These are the activations of a small neural network, seen along a few directions. Each row is one input.
Each table varies a few parts of the input and shows all the possible inputs, shuffled.
Descriptions start from the smaller parts, as in this example, which fits no table here: one of 8 places around a ring, together with either a single point or one of 9 places around a ring or (one of 2 separate values, together with one of 6 places along a line).
Shared parts are said once, and a part with two or three values counts as separate values.
In the rows, 128 means zero.

Other details of the inputs shift rows strongly along three fixed directions, in all tables alike. That doesn't count.

Table:
x1: [118 165 129 138 123 128 152 157 149 149 124 105 144]
x2: [129 125  96 106 131 131 140 126 136 125 141 148 183]
x3: [208 130 124 172 122 177 178  55 117 132 184 170  49]
x4: [109 163 124 147 141 140 151 158 132 141 128 112 145]
x5: [ 96 136 113 121 100 131 154 138 153 136 101 128 161]
x6: [112 156 124 141 152 112 138 166 141 130 149 132 144]
x7: [190  87 107 150  93 183 160  40 113 118 172 187  59]
x8: [142 163 113 120 130 123 113 164 146 144 136 122 143]
x9: [ 76 147  97 131 116 127 143 144 126 111 104 154 141]
x10: [103 153  93 120 122 142 156 118 122 120 105 149 160]
x11: [169 141 149  70 119 165 167 175 107 164 110 115 161]
x12: [187 156 140  68 127 166 159 164 108 167  97 129 160]
x13: [161 158 116 113 141 117 142 141 150 146 160 118 166]
x14: [ 42  50 151 169  43 161  55 166  98 100  95 105  12]
x15: [112 102 186 140 213  82  62  94  82 103 114  66 127]
x16: [116 132 102 108 111 111 118 148 157 126 116 157 154]
x17: [110 145  96 113 139 111 142 118 129 109 126 165 162]
x18: [104  66 167 113 193  85  52  71  81  89 101  86 152]
x19: [152  99 198 141 236  83 103  48  99 125 118  56 164]
x20: [138 155 122 119 139 102 132 162 156 138 157 122 153]
x21: [100  79 176 185  99 128  72 161 127 120 126 117  14]
x22: [128 178 120 140 133 115 145 156 157 148 117 131 136]
x23: [158 141 144  80 135 176 164 182  89 155 113 123 163]
x24: [156 156 130  75 133 177 155 175  73 144 107 131 149]
x25: [133 171 103 113 125 122 123 161 131 132 148 123 137]
x26: [121 128 110 117 145 109 154 115 146 121 134 159 178]
x27: [127 182 117 128 135 125 147 134 132 138 118 110 144]
x28: [ 88 139 105 112 107 103 129 144 143 112 112 151 142]
x29: [100 123 101 115 124 118 132 154 142 116 137 156 165]
x30: [ 44  47 145 159  43 150  47 181 100  93 109 118  14]
x31: [247 124 141 158 139 140 188   9 138 136 192 168  59]
x32: [ 40  31 162 167  49 136  56 194 125  98 117 121  21]
x33: [228 128 112 162 118 183 176  50 117 134 204 177  49]
x34: [140  77 192 130 221  95  58  81  85 118 128  44 154]
x35: [108 147 106 120 105 132 144 127 152 139  87 140 157]
x36: [126 169 114 132 119 135 119 167 144 150 119 113 136]
x37: [182 160 136  60 129 162 165 152  91 154 108 124 160]
x38: [114 128 114 112 118 100 150 129 163 126 126 150 167]
x39: [ 35  46 138 167  58 162  45 186  84  85 113 126  16]
x40: [ 85 147 104 120  95 131 139 138 133 123  90 131 145]
x41: [105 141 104 117 109 107 133 147 162 128 107 162 150]
x42: [ 94 166 104 131 134 121 110 193 120 115 146 136 122]
x43: [105 133 116 121 114 111 160 125 160 132 110 139 163]
x44: [ 81 137  96 108  93 110 112 173 139 110 118 149 138]
x45: [131 174 120 122 147  96 136 139 141 128 141 130 141]
x46: [155  90 197 122 220  66  46  74 107 121 109  55 151]
x47: [115  71 203 137 220  78  44 100  89 108 123  45 142]
x48: [155  86 208 129 222  61  82  56 115 124 123  50 155]
x49: [228 117 113 154 125 169 158  61 114 126 213 180  52]
x50: [115 126  99 103 101 125 134 150 153 131 132 140 167]
x51: [ 90  75 186 191  94 134  97 153 125 123 130  98  20]
x52: [204 122 132 176 129 160 175  53 122 125 189 177  39]
x53: [113 131  99 106 104 125 111 151 148 130 110 143 159]
x54: [ 87 132 109 133 113 143 152 140 134 127 105 136 160]
x55: [243 106 139 158 114 166 177  39 144 151 204 152  63]
x56: [126 143  97 110 107 136 134 124 151 140 104 141 163]
x57: [126 178 106 123 121 132 131 154 131 138 132 112 137]
x58: [112 169 127 142 123 131 130 162 145 149 102 111 131]
x59: [157  61 178 110 217 101  90   7  91 117 103  63 198]
x60: [ 72 127 114 137 118 125 144 153 140 121 106 140 151]
x61: [224  83 116 140  85 170 186  25 152 140 185 184  81]
x62: [116 171 109 119 125 105 118 178 138 125 145 129 130]
x63: [110 145 108 124 110 117 148 131 158 134  95 154 152]
x64: [ 97 148 105 118 109 113 149 125 142 120 102 145 148]
x65: [123 159 117 136 142 142 137 157 129 141 143 110 153]
Description of these inputs: one of 5 separate values, together with either a single point or (one of 2 separate values, together with one of 6 places around a ring).
The inputs of x22 and x51 match in every part but the choice among 5 separate values. If x53 is changed in the same way as x22 into x51, which row does it become? -> x50
The inputs of x25 and x8 match in every part but the choice among 5 separate values. If x64 is changed in the same way as x25 into x8, which row does it become? -> x63
Which other rows does x55 become when the choice among 5 separate values takes its other values? List them by row number. -> x33, x36, x57, x65
Which other rows does x4 become when the choice among 5 separate values takes its other values? List them by row number. -> x1, x3, x27, x58
Which other rows does x20 become when the choice among 2 separate values takes its other values? List them by row number. -> x32
Which other rows does x2 become when the place on the ring of 6 takes its other values? List them by row number. -> x26, x29, x54, x59, x60
